Each row below holds a small network's activations on one record, seen along a few directions.
Records have a field called LODOK. Each example row is followed by its value.
The largest differences between rows may come from other fields.
In the rows, 500 means zero.
Strong random noise was added to every row along 9 fixed directions; ignore it. To show where, here is one row again and again, with new noise each time:
[580 343 582 417 580 536 318 454 637 351 482 597 575 329 431 575 462 777
 553 577 606 524]
[400 699 591 411 601 548 582 575 424 404 492 215 413 677 523 575 528 505
 496 472 252 625]
[480 549 424 560 418 485 480 464 446 627 549 476 544 584 672 612 507 277
 506 449 555 378]
[588 614 388 382 449 798 481 412 466 437 445 362 508 747 348 248 572 503
 349 563 357 612]
[191 409 597 424 564 408 364 601 446 558 464 381 447 593 502 766 564 505
 366 593 465 439]
[610 760 423 493 303 645 383 493 516 564 461 600 560 488 786 576 306 477
 883 218 652 466]
[477 612 584 337 485 396 607 527 586 491 463 302 402 505 582 604 498 472
 494 419 511 608]
[757 158 598 434 620 503 563 431 697 334 479 481 599 330 399 436 512 532
 182 596 491 474]
[446 422 510 310 432 563 461 613 571 505 350 475 447 520 392 460 505 559
 341 505 495 565]
[556 639 425 659 642 359 593 453 390 431 686 408 484 546 388 534 692 509
 595 718 408 590]
[681 386 400 516 461 561 385 338 594 472 588 692 642 368 516 462 501 544
 568 555 686 446]

[292 454 458 564 449 388 483 576 383 664 556 666 492 486 655 612 418 380
 558 386 536 354]  ref
[660 690 423 699 450 420 732 505 417 589 547 421 494 566 638 466 486 209
 540 412 471 468]  dofos
[583 516 504 511 564 666 462 450 487 385 571 501 601 484 519 446 504 524
 570 521 437 508]  beve
[547 601 427 822 425 319 353 591 356 673 378 426 473 632 438 668 614 366
 489 639 647 340]  davig
[399 819 345 559 309 419 482 691 380 695 375 517 337 583 396 498 519 522
 738 461 559 595]  neb
[230 269 460 453 517 572 218 417 459 518 674 846 631 407 517 598 503 634
 586 599 609 396]  pil
[575 514 501 713 542 391 372 486 424 534 456 376 524 606 434 630 597 462
 441 640 530 349]  davig
[679 528 216 691 324 690 524 566 354 587 513 791 603 543 445 246 487 328
 600 459 460 407]  pil
[501 560 456 517 351 367 363 378 558 658 449 620 427 472 559 546 384 588
 621 409 779 426]  ref
[480 409 535 463 433 710 551 596 475 544 390 439 548 640 585 417 395 266
 236 355 344 381]  dofos
[672 530 520 668 452 580 262 278 536 527 487 455 659 532 642 630 437 513
 600 495 697 323]  fero
[477 664 456 364 447 542 483 555 487 452 439 403 412 573 284 409 632 670
 533 639 526 717]  zenes
[664 317 614 497 536 397 397 275 646 459 471 492 549 391 510 578 443 598
 381 560 691 391]  pil
[433 349 599 585 638 466 400 504 469 431 605 517 624 453 616 727 507 455
 487 558 470 387]  zenes
[420 402 426 433 405 491 576 457 506 636 539 592 481 517 561 389 484 368
 389 456 506 426]  neb
[268 549 459 297 315 581 436 530 481 695 383 539 388 641 598 460 369 441
 437 295 541 460]  ref
[707 576 450 561 373 415 619 639 566 577 362 497 468 390 525 470 474 380
 575 400 627 518]  beve
[573 596 444 636 518 462 542 446 431 505 481 387 431 638 320 370 594 508
 446 650 426 539]  neb
[711 614 560 685 779 555 762 359 457 240 844 533 623 397 763 474 390 478
 805 370 204 526]  dofos
[548 490 373 453 234 516 577 810 519 712 247 601 412 505 440 344 446 326
 381 367 520 473]  beve
[595 419 528 350 410 536 574 443 647 477 511 514 546 378 598 430 459 421
 418 396 587 535]  fero
[585 464 441 328 521 612 490 219 656 396 651 571 576 433 490 333 563 572
 472 539 581 584]  davig
[756 381 546 385 344 528 686 635 665 499 293 511 523 330 570 353 380 370
 354 286 559 506]  fero
[641 667 452 672 456 499 413 404 439 535 531 384 590 581 608 629 522 414
 631 529 628 432]  zenes

Which value of LODOK does each new row have?
[584 641 344 753 379 356 437 447 435 700 472 438 504 614 476 584 644 321
 527 598 700 380]  davig
[572 592 513 281 493 648 564 344 577 417 449 339 429 651 373 264 521 607
 347 523 434 702]  dofos
[151 469 603 294 467 354 388 484 591 589 544 614 383 371 671 713 368 640
 633 371 699 490]  ref
[290 569 522 414 382 413 451 593 481 696 352 364 403 649 543 630 547 363
 338 451 556 441]  davig
[500 339 630 369 643 472 631 512 588 368 494 495 436 409 400 376 416 686
 318 486 339 566]  ref
[536 577 511 429 425 611 434 270 518 521 529 412 538 597 666 516 432 425
 495 424 604 442]  pil
[348 608 482 470 565 392 563 526 435 499 602 390 430 543 525 606 627 474
 553 528 452 572]  davig
[767 591 363 666 479 703 475 401 401 431 529 522 647 608 494 336 518 421
 542 544 450 469]  zenes
